Each row below holds a small network's activations on one record, seen along a few directions.
After each row come some of the record's fields: D, W, T, C.
The largest differences between rows may come from other fields.
In the rows, 500 means zero.
Random noise pushes rows far along 2 fixed directions. That doesn't count. These rows show it; they differ only by the noise:
[606 320 371 280 716 440 619 644 497 483 324 554 781 467 558 613 448 317
 494 423 590 609 696 618]
[628 376 339 376 846 340 662 722 536 496 296 514 762 476 539 588 474 357
 569 367 572 618 724 696]
[511 241 420 191 479 606 556 477 448 446 409 656 751 473 602 617 403 317
 358 528 596 626 603 536]
[400 283 402 350 467 583 584 422 487 416 477 717 625 515 621 536 403 455
 350 536 542 688 518 647]

[605 563 496 536 668 379 528 657 552 549 418 405 518 461 458 534 513 438
 622 444 489 389 622 463] | D=d3 W=w2 T=t1 C=c1
[371 480 516 669 361 582 466 394 422 388 586 680 414 527 548 465 415 694
 378 498 462 585 313 668] | D=d3 W=w1 T=t3 C=c3
[295 463 522 726 480 411 467 292 502 509 663 634 268 587 586 282 422 716
 442 640 529 628 262 599] | D=d3 W=w2 T=t1 C=c1
[425 468 563 396 476 448 438 386 494 536 490 412 390 554 450 479 445 445
 538 643 511 529 548 382] | D=d2 W=w2 T=t1 C=c3
[477 499 495 535 786 182 568 565 519 635 464 359 437 599 533 390 406 486
 615 591 546 559 476 539] | D=d3 W=w1 T=t1 C=c1
[443 401 621 416 506 424 413 297 379 563 584 548 472 591 554 392 354 495
 380 704 621 562 313 373] | D=d1 W=w1 T=t1 C=c1
[516 449 557 409 286 655 403 400 408 514 578 581 465 454 469 528 391 419
 408 551 519 422 464 346] | D=d3 W=w2 T=t3 C=c1
[645 616 493 467 583 473 496 694 556 536 403 322 580 443 431 586 569 387
 625 377 415 393 642 419] | D=d2 W=w2 T=t2 C=c1
[496 453 599 407 356 610 366 390 414 487 555 521 467 504 477 501 456 449
 411 604 539 483 453 326] | D=d1 W=w2 T=t1 C=c3
[289 631 386 493 875 207 692 608 779 631 427 337 400 544 460 534 549 489
 808 498 295 620 698 775] | D=d3 W=w2 T=t3 C=c3
[512 548 537 665 534 454 500 511 470 483 554 484 414 541 473 467 559 599
 552 487 441 484 491 499] | D=d1 W=w2 T=t3 C=c1
[559 403 563 474 420 590 481 485 398 495 546 552 540 504 521 463 487 508
 400 530 584 500 414 434] | D=d3 W=w2 T=t1 C=c1
[542 597 445 403 517 510 530 561 629 522 494 423 525 418 427 611 534 408
 573 418 462 409 631 474] | D=d2 W=w2 T=t2 C=c1
[527 392 608 341 408 518 392 385 383 501 547 575 564 553 574 421 425 444
 370 616 640 538 400 402] | D=d2 W=w1 T=t1 C=c3
[721 650 471 579 793 322 535 786 532 556 346 298 620 433 398 522 620 428
 743 331 473 389 655 495] | D=d3 W=w2 T=t2 C=c1
[492 560 463 489 500 535 525 529 585 515 505 503 485 427 478 551 521 508
 552 433 446 431 584 501] | D=d3 W=w2 T=t2 C=c1
[490 447 535 474 376 647 447 398 442 458 538 542 469 525 524 472 524 513
 424 532 525 490 411 479] | D=d2 W=w2 T=t2 C=c3
[327 427 485 410 383 603 492 359 557 429 599 598 452 519 555 496 467 547
 373 561 423 579 513 539] | D=d1 W=w1 T=t3 C=c3
[649 457 597 326 215 756 365 447 310 474 476 454 601 440 440 593 525 362
 390 550 583 343 460 181] | D=d1 W=w2 T=t2 C=c1
[305 433 443 568 558 462 560 439 574 438 549 659 397 534 541 416 378 604
 436 579 418 700 443 755] | D=d1 W=w1 T=t3 C=c3
[539 570 529 667 525 433 441 465 455 516 540 485 294 523 422 426 459 561
 529 532 503 493 390 521] | D=d2 W=w2 T=t3 C=c1
[272 488 491 701 675 341 540 324 567 482 588 614 294 650 565 280 414 705
 467 601 476 682 288 703] | D=d1 W=w2 T=t1 C=c3
[601 449 591 375 421 575 388 480 378 519 487 451 560 490 456 494 472 400
 442 558 625 441 497 299] | D=d3 W=w2 T=t1 C=c3
[407 559 431 902 559 421 587 519 519 461 596 588 322 598 551 322 596 767
 525 434 433 594 329 739] | D=d3 W=w2 T=t3 C=c1
[543 554 458 358 542 485 502 591 566 514 457 418 577 452 462 639 523 400
 541 506 490 430 625 457] | D=d1 W=w1 T=t2 C=c1
[221 330 410 461 282 683 604 275 605 332 570 782 544 530 660 496 430 629
 261 585 458 728 441 687] | D=d1 W=w1 T=t1 C=c3
[658 636 443 694 756 345 567 752 536 517 399 377 553 494 415 485 613 556
 718 315 470 425 584 555] | D=d3 W=w2 T=t2 C=c1
[455 450 537 497 412 521 480 423 517 548 515 543 441 518 512 522 471 457
 444 578 511 424 480 438] | D=d3 W=w2 T=t3 C=c1
[517 568 401 576 683 383 591 608 550 515 414 493 556 491 497 475 574 574
 619 401 475 554 572 630] | D=d1 W=w1 T=t2 C=c3
[580 541 562 543 427 571 442 513 458 481 512 450 470 482 451 494 531 499
 508 455 452 431 502 416] | D=d2 W=w2 T=t1 C=c3
[584 482 581 268 446 576 377 493 438 556 451 439 577 428 452 598 495 330
 513 571 503 441 571 314] | D=d3 W=w2 T=t2 C=c3
[651 411 597 249 399 644 397 493 400 521 428 411 602 472 445 632 482 282
 455 553 599 366 544 252] | D=d2 W=w2 T=t1 C=c1
[546 435 443 502 513 571 573 543 487 466 494 550 611 505 539 530 500 510
 414 472 557 522 516 570] | D=d1 W=w1 T=t1 C=c1
[577 477 503 534 577 455 544 612 441 540 467 464 555 521 516 479 542 495
 501 499 537 459 473 493] | D=d3 W=w2 T=t2 C=c1
[602 442 483 399 732 319 518 618 545 519 391 482 677 558 539 497 466 443
 550 488 631 561 575 551] | D=d2 W=w1 T=t1 C=c3
[510 352 569 331 571 446 405 400 411 556 493 525 573 560 526 411 393 421
 416 626 654 539 418 395] | D=d1 W=w2 T=t1 C=c3
[429 270 437 350 390 598 563 465 516 461 531 610 591 482 603 560 416 443
 357 603 465 580 470 569] | D=d1 W=w1 T=t3 C=c1
[682 479 538 309 517 540 493 662 454 555 390 378 699 463 446 643 553 289
 556 472 520 345 631 315] | D=d3 W=w2 T=t3 C=c1
[269 544 563 512 234 585 432 298 486 470 612 591 294 534 495 426 435 605
 434 632 376 584 404 491] | D=d3 W=w1 T=t2 C=c3
[304 653 456 638 577 393 592 495 686 518 545 453 340 536 493 472 535 572
 651 507 293 556 494 624] | D=d2 W=w2 T=t2 C=c1
[631 595 562 544 571 409 477 642 473 493 454 448 521 504 478 483 545 504
 567 422 504 461 566 495] | D=d2 W=w1 T=t1 C=c3

Which values does each new row have?
[390 558 506 754 373 554 443 381 464 466 610 603 269 518 487 381 477 699
 477 562 480 521 305 552] | D=d3 W=w2 T=t2 C=c1
[518 474 533 120 506 566 462 551 559 555 400 363 622 394 451 705 529 220
 553 510 485 446 705 286] | D=d3 W=w2 T=t2 C=c3
[470 501 538 491 397 593 433 470 456 466 536 527 466 489 474 490 522 498
 462 519 500 491 473 426] | D=d3 W=w2 T=t2 C=c3
[393 579 510 809 453 479 526 433 536 460 629 573 288 516 521 349 493 721
 500 503 442 541 382 631] | D=d3 W=w2 T=t1 C=c1
[363 412 602 169  97 867 368 276 466 480 567 592 573 439 529 620 479 333
 355 665 469 480 481 280] | D=d3 W=w2 T=t2 C=c3
[506 356 565 278 222 776 392 334 393 436 543 593 620 463 525 533 445 402
 271 601 560 478 445 310] | D=d1 W=w2 T=t1 C=c3
[461 433 447 595 512 565 556 505 458 418 528 638 556 504 578 495 455 631
 399 378 531 580 441 695] | D=d3 W=w1 T=t3 C=c3
[435 436 521 402 287 625 436 328 473 436 594 662 431 506 536 555 418 449
 328 616 561 521 424 468] | D=d2 W=w1 T=t3 C=c1
[576 577 503 417 473 578 475 564 506 515 438 413 562 441 428 570 569 443
 599 437 446 421 594 404] | D=d3 W=w2 T=t2 C=c3
[765 457 570 299 726 321 440 612 378 568 368 410 677 540 480 489 458 357
 550 517 701 431 524 363] | D=d2 W=w1 T=t1 C=c3
[515 551 505 251 406 583 455 489 545 537 457 344 536 420 419 635 529 323
 580 466 429 447 661 314] | D=d2 W=w2 T=t2 C=c3
[420 633 416 547 491 532 548 550 672 469 532 451 442 471 457 518 580 541
 602 338 320 523 564 572] | D=d2 W=w2 T=t2 C=c3
[418 540 486 544 429 592 514 469 533 481 544 559 479 503 507 475 534 585
 532 504 419 510 454 523] | D=d3 W=w2 T=t2 C=c1
[513 761 414 756 825 281 595 704 638 551 418 349 408 504 410 439 610 627
 797 339 361 502 591 675] | D=d3 W=w2 T=t2 C=c3
[560 445 561 319 248 717 411 468 403 473 532 534 628 419 474 580 537 389
 414 514 499 411 487 307] | D=d3 W=w2 T=t2 C=c1
[605 392 476 446 718 311 555 565 481 489 460 564 656 547 613 421 471 477
 485 481 672 628 491 649] | D=d2 W=w1 T=t1 C=c3
[458 426 382 611 521 537 613 503 491 408 518 706 576 484 591 514 414 578
 413 470 482 660 440 707] | D=d1 W=w1 T=t3 C=c1
[299 568 511 499 281 665 448 313 555 446 613 547 350 505 509 503 507 555
 488 588 402 515 387 488] | D=d2 W=w2 T=t2 C=c1
[524 651 453 625 531 487 503 533 575 465 524 423 392 460 446 493 583 554
 600 420 434 460 531 555] | D=d2 W=w2 T=t2 C=c1
[397 497 520 642 489 487 510 414 495 475 613 538 373 556 522 403 478 620
 458 567 467 582 423 559] | D=d1 W=w2 T=t1 C=c1
